These are the activations of a small neural network, seen along a few directions. Each row is one input.
In each table, some parts of the input vary, and every possible input appears once, in random order.
A made-up example of a description, with smaller parts first: one of 4 places along a line, together with either a single point or (one of 2 separate values, together with one of 5 places around a ring) or one of 11 places along a line.
Shared parts are said once, and a part with two or three values counts as separate values.

Other details of the inputs vary at random and push rows far along three fixed directions, the same in every table; ignore that.

Rows:
r1: 25; -25; -32; 12; 1; -23; -33; -7; -13; -16; -14
r2: 7; -21; -12; -1; -16; 6; 24; -5; -41; -11; 17
r3: 26; -31; -37; 6; 5; -17; -30; -16; -21; -22; -15
r4: -29; 21; 8; -20; -28; 33; 22; -10; 10; 10; 26
r5: -29; 51; 19; -12; -15; -1; -13; 0; 47; 15; -6
r6: -23; 5; -2; 23; 10; -18; -8; -17; -25; 8; 1
r7: 8; -20; -15; -5; -12; 10; 33; -11; -54; -13; 22
r8: -6; 5; 17; -10; 10; 7; 26; -3; -13; -15; 0
r9: 31; 16; -16; 4; -4; -1; -38; 16; 57; 5; -6
r10: 2; -29; -1; -12; 5; 20; 28; 8; -40; -21; 19
r11: -13; 10; 25; 1; 5; -7; 16; 1; 10; 28; 12
r12: -17; 0; -9; -3; -10; 14; 28; -13; -59; -18; 25
r13: -24; -1; 1; 15; 3; -22; -16; -11; -19; 2; -3
r14: -5; -35; -11; -10; 2; 19; 34; -12; -50; -15; 7
r15: 6; 15; -4; 24; 7; -17; -47; -6; 7; 7; -13
r16: 23; -7; -38; -20; -17; 29; -16; 6; 19; -10; -11
r17: 2; 1; 11; 16; 20; -15; 0; 9; -8; -12; -15
r18: -24; 21; 7; -1; -18; 5; 16; -1; -17; -1; 16
r19: -4; 35; 14; 0; -6; 0; -2; 19; 47; 22; -18
r20: -3; 13; -13; 21; 1; -23; -31; -6; -3; -9; -13
r21: -1; 4; -1; -28; -12; 45; 18; 9; 33; 11; 11
r22: 36; -5; -24; -10; -15; 22; -15; 12; 23; -16; 12
r23: 5; 8; -1; -19; 3; 21; -4; 14; 36; 2; -1
r24: -19; 6; 34; -4; 2; -14; 13; 5; 15; 22; 8
r25: 34; -27; -29; 9; 17; -15; -29; -16; -14; -32; -9
r26: -2; 2; -4; 22; 13; -18; -18; 8; 20; 22; -25
r27: 12; 2; -4; 17; 11; -29; -11; -7; -9; 1; -11
r28: -9; -3; 3; -5; -2; 5; 25; -10; -21; -8; -7
r29: 31; -8; -36; -17; -25; 25; -15; -7; 22; -9; 5
r30: 8; -1; -15; 3; 1; -2; -28; 16; 39; 15; -21
r31: -5; 41; 25; 2; 5; -3; -4; 25; 56; 20; -14
r32: 5; -17; -33; 25; 3; -13; -38; -12; -17; -11; -7
r33: -2; -10; 7; 19; 25; -16; 0; 5; -15; -4; -7
r34: 3; -35; -7; -2; -11; 12; 29; -5; -41; -10; 21
r35: 2; -10; -13; 9; 17; -15; -25; -2; 15; 6; -31
r36: 1; 7; 14; -31; -24; 30; 21; 16; 28; 5; 33
r37: 7; -18; 3; 7; 22; -24; -18; -11; -6; -11; -5
r38: -3; 18; -2; -23; -21; 44; 29; 20; 31; 27; 14
r39: -17; 8; 21; 29; 37; -34; -7; 2; 6; 24; -25
r40: -13; 11; 30; 14; 20; -51; -11; -15; 0; 4; -26
r41: 35; -26; -29; 13; 15; -25; -40; -2; -9; -28; -12
r42: -11; 0; 16; -9; -4; 1; 30; 7; -28; -10; 1
r43: -14; 27; 18; -32; -29; 44; 9; -5; 9; 4; 26
r44: -10; -30; 8; 19; 15; -39; 4; -12; -42; -3; -6
r45: -12; -8; -18; 4; -16; 16; 6; -7; -30; -5; 22
r46: 4; 15; 7; -34; -30; 31; 28; -3; 20; -1; 20
r47: -6; 8; 17; -18; 4; 13; 20; 7; -1; -12; -2
r48: -34; -1; 40; -2; 4; -19; 38; -18; -20; 14; 7
r49: 32; -15; -26; -19; -8; 28; -13; -3; 25; -14; 18
r50: 10; 7; 2; -20; -22; 31; 14; 16; 33; 9; 31
r51: 20; -24; -17; -5; 4; 14; 10; -3; -24; -11; 26
r52: -16; 29; 25; -3; 4; -2; 28; 8; 1; 16; -6
r53: 11; -40; -14; -19; -3; 21; 14; -11; -31; -15; 22
r54: -21; 9; 22; 22; 17; -47; -6; -1; -6; 9; -35
r55: 20; -24; -20; -10; 5; 16; 4; 10; -29; -34; 4
r56: 33; -8; -34; 17; 26; -9; -31; 7; 0; -14; -21
r57: -35; 38; 20; -5; -12; 0; -12; -3; 44; 27; -3
r58: -43; 21; 45; 7; 8; -17; 54; -3; -38; 17; -3
r59: -22; 24; 28; 4; -8; -6; 22; 9; 10; 15; -11
r60: -56; 27; 47; -3; -8; -18; 38; -8; -38; 0; 15
r61: -24; -11; 25; 18; 14; -29; 0; -22; -72; -14; 1
r62: -3; 6; 18; -7; -17; 3; 26; 1; -8; -2; 13
r63: 32; -4; -38; -24; -16; 37; -10; 4; 20; -17; -4
r64: -20; 4; 25; -7; -1; -12; 14; -8; 9; 19; 0
r65: -14; 17; 22; 3; -1; -11; 15; 1; 18; 33; 5
r66: 7; -28; -14; -1; 3; 22; 9; 9; -16; -9; 6
r67: 26; -23; -32; 17; 29; -7; -26; 4; -10; -11; -12
r68: -3; -23; -12; -4; -11; 18; 40; -1; -59; -15; 11
r69: 19; -19; -27; -11; -2; 25; -16; 17; 18; -2; 0
r70: -16; 15; 17; 8; 2; 4; 4; -13; -34; 4; 14
r71: 19; -1; -5; 6; 17; -24; -32; -5; 16; -13; -18
r72: -8; -2; 13; 4; 0; -3; 26; 4; -29; -9; -5
r73: -12; 8; 23; 15; 33; -30; -10; -5; 18; 6; -23
r74: -5; -7; 16; -3; -7; 8; 15; 5; 7; 12; 15
r75: 13; -29; -26; -2; -7; 26; 8; 9; -16; -7; 2
r76: -5; 8; 7; -18; -14; 39; 26; 22; 24; 21; 15
r77: 4; 38; 19; -2; 1; -7; -5; 11; 48; 18; 2
r78: 11; 3; -12; 3; 15; -17; -28; 0; 17; -6; -34
r79: -21; 3; 26; 16; 34; -34; -13; -2; 13; 16; -33
r80: 34; -5; -38; -7; -30; 23; -22; 10; 34; -2; 5
r81: -24; 29; 34; -1; -4; 0; -2; -17; -2; 9; 5
r82: 19; 12; -10; -6; -12; -7; -27; 9; 41; 2; -8
r83: -16; 23; 28; 30; 15; -36; -34; -12; -1; 10; -18
r84: 3; 6; -2; -20; -33; 33; 21; 13; 30; 23; 24
r85: 30; -35; -35; 9; 16; -8; -36; -15; 1; -12; -8
r86: 41; 1; -40; -12; -26; 25; -25; 13; 40; -3; 7
r87: 0; -19; 5; 7; 5; -6; 9; -2; -13; 7; 12
r88: 22; 2; -9; 6; 1; -4; -34; 11; 50; 5; -1
r89: -3; -1; -23; -6; -12; 12; -2; -18; -27; -25; 10
r90: -15; 3; 29; 30; 34; -39; -8; 4; 3; 6; -23
Each input here is: one of 6 places along a line, together with either one of 3 separate values or (one of 2 separate values, together with one of 6 places around a ring).
Q: The inputs of r1 and r7 match in every part but the place on the line of 6. If r24 is changed in the same way as r1 into r7, which row does it become?
A: r11
Q: The inputs of r34 and r64 match in every part but the place on the line of 6. If r72 is changed in the same way as r34 into r64, which row does it become?
A: r78
Q: Start at r80 and move only the place on the ring of 6, one step at a time. The first step leads to r62. Which rows follow, in order?
A: r22, r88, r74, r34
Q: Which other rows does r30 become when the place on the line of 6 takes its other values? List them by row number.
A: r14, r26, r35, r38, r75
Q: Which other rows does r12 become when the choice among 3 separate values takes its other values? List them by row number.
A: r6, r70
Q: Start at r12 and move only the place on the line of 6, one step at a time. The first step leads to r18. Which rows follow, in order?
A: r20, r60, r5, r89
Q: Which other rows does r58 become when the place on the ring of 6 takes its other values? List them by row number.
A: r38, r39, r52, r56, r67

Rows:
r91: 1; 5; -20; 15; 14; 0; -15; 24; 19; 5; -39
r92: -79; -26; 64; 5; 26; -22; 80; -29; -97; -3; -3
r93: 51; -40; -60; -7; -27; 42; 9; 16; -23; -9; 38
r94: -8; -13; -10; 18; 1; -9; -20; -10; 18; 38; -11
r95: 10; 19; 1; -26; 6; 9; -27; 6; 80; 15; -28
r96: -34; -4; 77; -16; 28; -25; 61; -9; -34; -11; 6
r97: 32; -67; -46; 55; 46; -70; -73; -37; -35; -5; -23
r98: -18; 43; 18; 21; -13; -68; -41; -38; 11; -8; -25
r99: -4; 59; 68; -53; -31; 48; 72; 49; 62; 14; 24
r100: 2; 13; 39; 38; 40; -62; -12; 12; 15; 10; -17
r101: -8; -6; -46; -6; -48; 39; -26; -16; -57; -27; 43
r102: 20; 8; 3; -1; 7; -9; -45; 5; 89; 24; 2
r103: 38; -12; -46; -39; -16; 62; 20; 27; 1; -29; 3
r104: -14; 22; 8; 11; -17; 14; 22; 24; 26; 42; 3
r105: 11; -1; -47; -14; -16; 51; -4; -24; -75; -57; 26
Q: What is each input in this table made of?
A: either one of 3 separate values or (one of 2 separate values, together with one of 6 places around a ring)
Q: Which other rows does r99 become when the choice among 2 separate values takes its other values? List them by row number.
A: r96
Q: Which other rows belong to the same alternative as r105? List them by row number.
A: r98, r101

Rows:
r106: 14; 20; 7; -66; -37; 75; 24; 0; 36; -15; 40
r107: 16; 70; 16; 17; -8; -28; -40; 18; 62; 12; -27
r108: -7; 26; 14; 19; 1; -27; -51; 15; 77; 39; -6
r109: -31; 10; 40; 22; -15; -25; 51; -6; -66; 15; 35
r110: 21; -27; -69; 15; 7; 21; -25; -1; -40; -30; -14
r111: -30; -32; 20; 39; 25; -81; -14; -43; -47; 5; -11
r112: 46; -9; -36; -14; -2; 19; -48; 12; 25; -41; -2
r113: -64; 17; 87; -20; 0; -35; 79; -32; -52; -13; 8
r114: -13; -14; -15; 9; 10; 5; -19; 4; -18; -9; -17
r115: 24; -31; -66; -37; -22; 71; -16; -10; -10; -16; 5
r116: 46; -18; -51; 5; 12; 7; -30; -5; -34; -57; 4
r117: 13; -46; 14; 46; 52; -60; 0; 5; -10; 19; -20
r118: -41; 79; 37; -2; -37; 16; 21; 27; 48; 50; -12
r119: -9; -20; -5; 21; 3; -9; 13; -13; -58; -5; 35
r120: -1; 26; 17; 14; 10; -27; -57; -14; 82; 47; -12
r121: 16; -43; -21; 25; 46; -20; -2; 14; -11; 4; -46
r122: 30; -8; 13; -39; 5; 31; 49; 35; 26; -8; 11
r123: -32; 0; -2; -56; -50; 67; 65; -5; -12; 1; 28
Q: What is each input in this table made of?
A: one of 3 separate values, together with either a single point or one of 5 places along a line
Q: The inputs of r112 and r108 match in every part but the choice among 3 separate values. If r116 is changed in the same way as r112 into r108, which row does it become?
A: r119
Q: Which other rows does r117 become when the choice among 3 separate values takes its other values? List them by row number.
A: r121, r122
Q: Start at r118 and move only the place on the line of 5, one step at a time. The first step leads to r110. Which rows follow, in order?
A: r114, r115, r123
